Each row below holds a small network's activations on one record, seen along a few directions.
Records have a field called P. Each example row is followed by its value.
The largest differences between rows may come from other fields.
In the rows, 500 means zero.
Strong random noise was added to every row along 2 fixed directions; ignore it. To show where, here is one row again and again, with new noise each time:
407	539	490	462	367	390	637	558	673	346	361	462	395	491	336	577	296	608	464	517
545	506	458	460	385	394	659	604	671	406	401	503	474	544	400	527	222	570	347	452
377	506	694	428	522	467	567	375	672	320	395	464	435	382	373	538	392	717	696	600
623	467	539	442	475	435	638	544	668	433	445	532	547	525	461	474	220	600	385	451

580	439	682	501	670	590	381	347	428	610	609	563	605	479	634	353	706	504	726	526 -> p20
479	475	637	523	580	545	384	361	434	567	518	560	503	478	540	429	712	461	738	574 -> p3
720	407	682	424	687	539	578	427	661	452	517	549	649	441	565	408	224	689	471	451 -> p14
533	544	218	507	347	448	650	732	531	442	459	438	468	561	433	658	219	451	96	373 -> p13
548	441	538	471	619	601	441	432	478	500	547	449	602	391	570	460	483	547	500	475 -> p11
486	463	734	451	684	609	408	232	475	458	552	486	595	344	506	508	590	597	718	565 -> p5
782	398	570	429	606	531	581	525	588	538	605	582	683	559	617	395	237	569	333	401 -> p2
871	376	637	501	827	676	381	342	365	685	685	635	816	450	764	345	494	417	442	412 -> p4
883	387	564	492	747	616	439	470	389	674	690	643	794	539	731	391	407	412	320	385 -> p10
533	501	504	489	529	532	497	431	482	477	520	501	548	449	478	550	453	470	443	468 -> p5
511	513	497	517	472	448	543	541	556	494	437	527	450	528	492	469	467	522	506	510 -> p1
542	476	509	458	653	627	449	435	427	473	627	473	580	453	529	592	458	498	445	445 -> p7
397	521	517	506	438	491	468	465	483	472	458	492	433	491	413	566	557	475	574	539 -> p5
719	447	385	564	461	477	466	623	436	701	539	601	598	666	602	352	546	298	365	379 -> p9
401	506	585	531	542	542	385	354	409	531	494	489	481	435	491	501	733	464	705	581 -> p3
341	603	290	516	371	480	539	587	437	375	468	412	396	446	340	778	398	412	257	460 -> p17
693	413	598	475	589	527	494	457	534	596	565	554	661	534	622	319	484	528	522	459 -> p6
340	525	528	541	504	546	368	375	387	516	465	449	442	382	486	517	728	439	663	584 -> p3
638	448	511	547	553	530	421	485	435	649	549	591	577	560	604	361	619	373	541	454 -> p9
560	503	465	532	439	444	531	555	514	564	459	551	491	549	548	415	494	458	461	499 -> p8
496	502	433	507	335	396	566	610	575	522	421	490	454	593	465	428	474	502	460	488 -> p6
428	584	209	557	127	287	670	808	582	509	379	506	313	716	394	530	406	371	262	452 -> p18
626	449	683	471	820	678	353	276	353	537	646	529	699	344	634	508	576	525	585	512 -> p10
745	452	483	522	512	458	550	568	534	638	522	635	581	627	639	326	433	426	402	433 -> p8
324	550	475	467	514	538	482	495	478	367	490	378	413	430	375	700	483	573	508	530 -> p14
840	387	646	449	816	655	439	379	441	594	707	596	789	465	696	405	403	517	414	388 -> p16
372	517	496	479	493	525	507	478	522	416	495	429	422	481	430	583	515	560	569	525 -> p7
527	441	651	524	679	629	382	311	436	522	518	530	565	378	521	515	572	485	644	537 -> p12
224	560	696	444	686	638	388	203	429	288	520	394	440	204	386	736	613	639	758	643 -> p17
455	551	367	572	411	470	478	567	395	551	478	513	456	517	493	557	577	355	399	501 -> p8
347	538	509	557	437	478	421	491	439	533	485	500	409	500	473	470	736	433	681	567 -> p20
346	524	597	457	635	603	448	369	455	375	556	436	464	358	460	656	532	596	621	583 -> p13
726	456	427	524	616	562	490	571	432	604	608	560	650	549	628	460	408	407	288	386 -> p1
210	636	372	558	376	455	464	546	408	425	452	432	290	478	378	681	699	422	560	578 -> p13
606	500	410	497	385	408	603	626	571	547	490	570	483	643	531	427	401	448	373	442 -> p18
104	631	409	573	323	446	427	507	427	412	397	384	267	424	327	627	782	443	695	615 -> p20
247	599	346	511	390	486	521	570	518	324	415	362	326	439	281	746	433	497	433	501 -> p19
520	421	709	466	735	671	369	299	447	510	596	484	596	389	560	478	589	595	708	538 -> p11
419	496	607	442	602	558	510	383	559	371	495	420	493	364	463	572	443	680	596	548 -> p14
407	587	265	537	370	457	515	647	428	450	480	405	446	514	376	682	465	396	259	421 -> p16
377	534	523	515	519	525	437	444	470	452	500	462	450	437	430	547	613	493	621	523 -> p11
582	441	631	421	617	564	507	420	541	463	572	494	598	479	518	511	396	618	512	485 -> p2
283	556	503	562	461	513	388	429	398	492	433	465	364	456	403	593	750	429	694	598 -> p4
674	455	406	572	455	474	480	592	456	675	525	596	569	632	585	357	556	318	399	406 -> p9
639	452	450	491	603	578	471	535	437	545	599	465	666	487	560	513	413	482	317	398 -> p19
342	606	269	517	334	455	528	643	428	403	456	424	366	526	325	779	420	388	264	454 -> p17
401	517	489	556	478	504	441	498	465	534	452	505	410	509	494	471	656	443	646	557 -> p4
471	497	538	467	642	608	456	408	481	408	546	422	562	361	476	595	438	570	499	485 -> p19
455	586	220	576	217	321	614	799	552	512	374	504	341	666	409	523	415	372	268	438 -> p1
688	404	570	454	689	644	427	455	399	594	674	518	692	521	628	486	465	497	418	426 -> p7
184	592	429	532	190	325	583	603	629	391	295	432	201	558	292	538	581	544	655	615 -> p6
803	437	419	543	542	518	478	582	384	734	645	642	700	627	723	336	514	310	284	382 -> p18
291	573	433	469	367	443	575	553	581	330	421	412	334	480	321	669	407	569	483	529 -> p2
414	533	511	501	558	546	445	461	444	433	532	469	481	416	444	605	530	501	525	518 -> p16
484	559	344	540	488	514	496	541	406	475	518	469	501	461	464	647	468	389	306	444 -> p10

Here are new rows. What is P for each?
473	535	416	504	380	427	568	562	534	491	473	490	450	549	479	500	481	484	437	488 -> p18
547	430	741	440	638	552	483	313	583	481	518	529	581	407	568	360	517	650	731	569 -> p6
698	442	499	456	572	511	590	576	594	500	549	543	607	540	575	444	247	572	333	411 -> p14
410	533	547	462	650	629	413	331	388	391	566	416	540	281	473	682	504	526	485	513 -> p17
511	580	158	564	372	452	547	752	428	505	493	466	440	599	440	653	388	309	135	364 -> p1
590	487	461	554	545	532	429	500	400	600	537	559	559	535	546	485	574	358	456	462 -> p4
672	433	590	518	630	573	401	412	368	686	634	603	656	525	701	351	664	420	546	494 -> p18
358	490	613	498	601	594	403	367	473	443	510	427	467	393	454	546	632	578	717	564 -> p11
613	473	470	447	524	508	583	526	567	456	551	483	583	503	510	523	296	559	320	415 -> p2
259	603	308	496	237	380	628	659	594	329	377	386	276	546	267	711	376	519	369	499 -> p2
359	567	382	530	430	499	458	532	438	452	475	424	426	458	403	607	570	431	469	477 -> p11
632	446	509	458	602	570	524	499	524	504	578	514	588	526	563	487	370	525	416	428 -> p7
461	454	758	497	700	615	334	213	408	544	552	518	570	365	567	430	773	545	848	620 -> p3
336	522	722	454	757	648	338	218	407	373	573	410	542	242	463	616	675	635	784	608 -> p16
391	567	362	517	300	395	561	632	521	475	437	485	366	609	399	566	506	431	438	499 -> p18
396	536	457	553	428	479	436	535	434	548	496	504	426	533	487	476	685	407	599	520 -> p20
556	540	247	585	394	477	497	635	381	587	492	507	499	575	495	570	497	274	235	396 -> p4
308	543	635	444	549	492	537	389	635	269	384	381	424	301	337	616	399	732	654	586 -> p14
514	502	420	565	419	472	458	540	420	602	485	525	507	553	511	471	606	357	454	487 -> p3
